[[-365  612  -86    3  128]
 [ 351  198 -702  293   82]
 [ 564  220 -616  423  286]]: 82

[[250 239 242 203]
 [251 116 247  62]]: 203

[[ -41 -490 -555 -845]
 [ 788 -777 -293 -153]
 [-273  102  171 -308]]: -153

[[861 720 883 566 986 757 614]
 [929 206 698 896 807 615 487]]: 614

[[619 308 712 637 701 194 682]
 [587 325 349 302 597 197 556]
 [460 507 427 320 516 787 344]]: 556

[[-982  996  -32  652]
 [ 287 -430  914 -183]]: 652

[[77 94  5 21  7  4]
 [58 40 63 72 62 63]]: 4

[[  90 -100  428  400   35]
 [ 662  147  -45  -52 -315]
 [ 492  291 -708 -693 -192]]: -315
---
[ 11  39 -16 -11] -> 11
[  7  -8  52  16   9   2 -34] -> 7
[ -9 -51   5 -47  20] -> -9
[-11   4  19 -16  46] -> -11
[ -1 -11 -25  51] -> -1
[ 45  -6  -5  14   0  -9 -18] -> 45
[  2  43  14 -23] -> 2
[13 19 26 42] -> 13
[52 13 31 23 12 -7] -> 52
[-46  18  17  30] -> -46
---
Q: [-20 -46  -2  27  15  42   1]
A: -20
Q: [ 38  24 -14 -41 -16 -31]
A: 38
Q: [  9 -38   5  18  50 -34]
A: 9
Q: [ -2 -15  40  -1]
A: -2
Q: [-36  53 -21  -2]
A: -36
Q: [-12  11   3  18 -43]
A: -12
Q: [ 28   2 -14 -20 -42 -35   9]
A: 28
Q: [  0 -46 -45 -25  41]
A: 0
Q: [  7  18  22   6 -25 -45  -1]
A: 7
---
array([[  9, -15,  -3,   8, -45,  -4,   8],
       [  9, -12,   2, -17,  32, -11,  15],
       [ 10,  -1,   2, -11,  15,   1, -15]])	-11

array([[-36,  -9, -29,  -7, -38, -12],
       [ -2,  13,  15,  18,  31, -13]])	-38

array([[ 49,  12,  30,  43, -12],
       [ 52,  16,  36,  45, -10],
       [ 19,   1,  15,  16,  -2]])	45

array([[-47,  16,   2, -14, -12,   1],
       [-48,  13,   6, -14, -12,  -4]])	-12

array([[-19,  -5,  -4,  -6, -21,  -2,   8],
       [ 16,  -8, -22, -20,  -1, -32,  23],
       [  8, -13, -28, -27, -11, -38,  30]])	-32

array([[  6,   5,  -5, -42],
       [  2,   7,  -1, -19],
       [-32,  -9,  11,  -7]])	-1

array([[ -8, -10, -15,   0],
       [  9,  24, -40,   5],
       [-10, -13, -53, -13]])	-40

array([[  5, -12,  -8,   0,   2],
       [-21, -19,  13,  31,  15],
       [  0,  10,  10, -52,   5]])	31

array([[-45,  22,   9, -13, -30],
       [ 52, -11, -24,  20,  22],
       [ 16,  12,  -2, -19, -32]])	20

array([[ -3, -15, -15, -13,  30],
       [ 10,   7,   9,  34,  21],
       [-13,  -3,  -6,  47,  28]])	34
---
Q: [-21 -13 -48  47   8]
A: -21
Q: [8 6 4 1 7 3]
A: 8
Q: [-431  287  619  227 -983 -421]
A: -431
Q: [ 26  14 -42 -38  42]
A: 26
Q: [2 8 7 5 1]
A: 2
Q: [7405 2488 8352 6273]
A: 7405
---
array([[ 0.08,  0.05, -0.05,  0.03, -0.10,  0.09, -0.05],
       [ 0.14, -0.01,  0.06, -0.04, -0.15,  0.13,  0.05],
       [-0.10, -0.12,  0.20,  0.04, -0.20, -0.03, -0.08]]) ans = -0.15

array([[-0.9,  0.1,  1.5, -1.5, -0.2],
       [-1.3, -0.3, -0.7,  0.1, -1.5]]) ans = -0.7

array([[-172.746,  128.407,   16.400,  -40.396,    5.057,   11.196,
        -179.731],
       [ -96.921, -108.891,  -95.096,    3.919, -115.377,    0.678,
          79.947],
       [-237.933,  -78.688,  120.114, -131.167,  -11.281,   31.089,
        -142.582]]) ans = -115.377

array([[ 0.4,  1.6,  0.3,  1.6],
       [ 0.5, -1.8,  1.0, -1.5],
       [ 0.5, -1.8,  1.5, -1.6]]) ans = -1.8

array([[ 1.054, -0.908,  0.747,  1.227],
       [-1.274, -0.187,  0.374,  1.588]]) ans = -0.187

array([[-0.04,  0.10, -0.13,  0.22],
       [-0.13, -0.04, -0.18, -0.13],
       [-0.04, -0.17, -0.05,  0.19]]) ans = -0.04
